A small network was shown many inputs. Here are its activations along a few directions, one row for each input.
Each table varies a few parts of the input and shows all the possible inputs, shuffled.
A made-up example of a description, with smaller parts first: line(4) and (point or line(9) or (values(3) and ring(5))).
Shared parts are said once, and a part with two or three values counts as separate values.
(in the rows, 128 means zero)

Other details of the inputs shift rows strongly along two fixed directions, in all tables alike. That doesn't count.

A family of inputs:
r1: [149 116 122 158  87  74 134 131 107 124 138]
r2: [144 120 117 164  85  75 125 124 109 130 126]
r3: [ 20 149  75 167  96 123 108 113  82 123  89]
r4: [ 43 159 135 118 139 210 110 136 127 162  86]
r5: [134 102 110 163  92  73 126 123 119 121 126]
r6: [194 117 154 101 167 154 126 129 169 134 129]
r7: [165 114 174 112 150 161 137 131 170 133 165]
r8: [177 128 182 109 136 157 141 144 157 152 158]
r9: [ 47 139  83 177  91 124  92 105  90 122  76]
r10: [151 104 119 154  97  73 124 106 107 125 136]
r11: [171 111 175 116 148 162 131 130 170 133 158]
r12: [183 113 169 110 133 161 129 135 173 150 144]
r13: [150 124 171 104 144 166 130 123 140 149 147]
r14: [147 115  93 157 121  64 115 119 111 102 116]
r15: [166 106 102 149 126  56 129 127 114  94 138]
r16: [177 125 153 107 168 164 129 129 161 123 134]
r17: [154 113  94 142 131  44 143 130 115  98 151]
r18: [142 147 173 101 135 159 145 147 148 151 152]
r19: [193 121 157 110 168 157 127 123 172 128 136]
r20: [ 27 170 136 110 136 215 111 138 122 154  84]
r21: [127 127 110 155  88  66 143 133 103 130 145]
r22: [152 116 171 109 144 164 138 142 162 144 148]
r23: [ 56 178 120 100 164 209 115 127 124 131  85]
r24: [160  99 113 149  87  71 138 131 121 115 148]
r25: [ 65 165 114 106 161 214 100 127 116 141  63]
r26: [134 109 116 144 104  60 151 125 125 100 174]
r27: [146 110  86 145 116  69 129 122 105  99 118]
r28: [ 46 170 132 103 127 214 114 139 124 155  91]
r29: [168 134 161  85 180 144 143 145 163 121 158]
r30: [161 126 180  88 149 151 149 129 151 144 172]
r31: [156 113  89 144 125  51 152 120 118  96 153]
r32: [172 108 177 111 143 159 136 142 168 143 150]
r33: [ 33 148  72 160  77 129 106 123  73 128  75]
r34: [ 37 146  84 164  87 128  94 104  59 130  70]
r35: [167 120 176  96 152 153 144 126 153 153 168]
r36: [124 114  96 147  87  70 144 132 112 122 145]
r37: [147 139 144  82 170 157 143 139 153 126 138]
r38: [ 50 174 119 115 166 217  87 130 112 138  61]
r39: [133 117  77 138 122  58 143 124 105 104 130]
r40: [148 114  89 149 120  65 140 118 110  91 138]
Each input here is: line(5) and (values(3) or ring(5)).
The inputs of r24 and r12 match in every part but the line(5) part. If r34 is changed in the same way as r24 into r12, which row does it become?
Answer: r10
List by row number the other rows that have the line(5) part in common with r31.
Answer: r3, r4, r17, r21, r35, r36, r39
Change only the ring(5) part in r22. List by row number the other rows that result.
Answer: r7, r8, r13, r33
Change only the line(5) part in r23. List by row number the other rows that result.
Answer: r16, r19, r31, r40

A family of inputs:
r41: [173  95 163 137 113  86 163 146 166 125 209]
r42: [ 95 144  95 165  67  85 121 144  90 146 106]
r43: [183 135 156  96 161 120 149 127 137 115 166]
r44: [211 105 182  98 204 177 114 121 190 129 140]
r45: [195 106 220 119 144 182 124 133 186 166 167]
r46: [187 143 182  68 173 219 137 153 184 171 126]
r47: [ 94 150  62 141 131  92 110 132  85 112  63]
r48: [172  76  84 183  76  12 132 101 103  95 157]
r49: [ 40 182 127 100 146 220 104 115  96 160  81]
r50: [ 50 150  82 174 116 160  74 102  83 113  58]
r51: [124 132  51 172  80  24 133 130  70  86  96]
r52: [203  89 200 109 143 175 130 126 184 153 165]
r53: [ 87 108  44 169 114  20 137 118  93  65 122]
r54: [151 106 116 165  69   4 157 123  87 116 182]
r55: [244  91 139 104 166  33 169 127 147  96 205]
r56: [ 64 157 140 103 123 189 122 124 104 160 101]
r57: [ 37 160  95 134 134 174 113 128 120 106  87]
r58: [157 102 175  98 139 154 159 143 184 133 176]
r59: [ 32 158 116 115 138 214 112 126 139 139  92]
r60: [ 61 170 131 109 121 220  99 143 111 174  60]
The inputs of r58 and r57 match in every part but one. If r52 is changed in the same way as r58 into r57, which row does it become?
Answer: r50
What is each input in this table made of?
Answer: values(4) and line(5)
Change only the values(4) part in r49. List by row number the other rows that result.
Answer: r46, r48, r59
Change only the line(5) part in r56. List by row number the other rows that result.
Answer: r43, r49, r54, r55

A family of inputs:
r61: [202  76 134 144 118  45 153 136 176 106 183]
r62: [124 100 105 155 100  74 137 137 129  94 138]
r63: [ 94 146 118 105 167 171 107 112 133 138  90]
r64: [ 57 170 117 135 121 132 127 131  93 132 119]
r65: [107 170 137 117 152 225 103 135 134 165  68]
r66: [ 89 155 111 117 167 200 108 110 125 134  83]
r67: [ 80 157 106  98 148 144 144 126 113 124 125]
r68: [195 109 231  69 166 223 141 135 191 168 167]
r69: [ 98 139  87 129 129 128 112 104 102 100 102]
r70: [ 74 121 107 149  95 126 113 117  88 142 107]
r71: [149 115  80 162  82  21 131 129  97 119 115]
r72: [125 104  78 181  93  60 135 123 122  95 133]
r73: [125 154 116 127 111 152 109 132 112 131  89]
r74: [ 78 150 134 137 147 160 102 130 105 138 102]
r75: [156  97 143 136 104  94 133 113 135 144 152]
r76: [106 122  99 142  97  72 158 145 131 106 161]
r77: [224  90 160  81 189 120 154 135 174 118 186]
r78: [213  94 153  92 166 100 158 129 158 103 174]
r79: [209  96 152 145 131  37 145 124 147 114 186]
r80: [ 94 159 168 115 162 201 105 132 127 142 102]
r81: [ 61 142 108 136  86 123 135 121  90 143 124]
r82: [130 135  79 144  75  27 163 145  85 115 144]
r83: [ 93 150 118 153 115 126 103 114  98 112 111]
r84: [187 114 202  90 143 200 132 122 177 155 164]
r85: [ 89 169 153 130 165 218  98 121 132 152  91]
r86: [163 101 136 146 106 111 138 111 131 136 152]
r87: [183 104 191  90 179 191 139 158 208 143 167]
r88: [169 117 122 125 124  98 134 151 120 135 128]
r89: [ 91 151 103 134 107 135 112 139  89 132  73]
r90: [ 75 132  91 159  96 127 110 124 116 104 102]
The inputs of r86 and r72 match in every part but one. If r75 is changed in the same way as r86 into r72, which row does it become?
Answer: r61
What is each input in this table made of?
Answer: values(5) and (point or ring(5))
Change only the values(5) part in r83. List by row number the other rows that result.
Answer: r69, r73, r84, r90
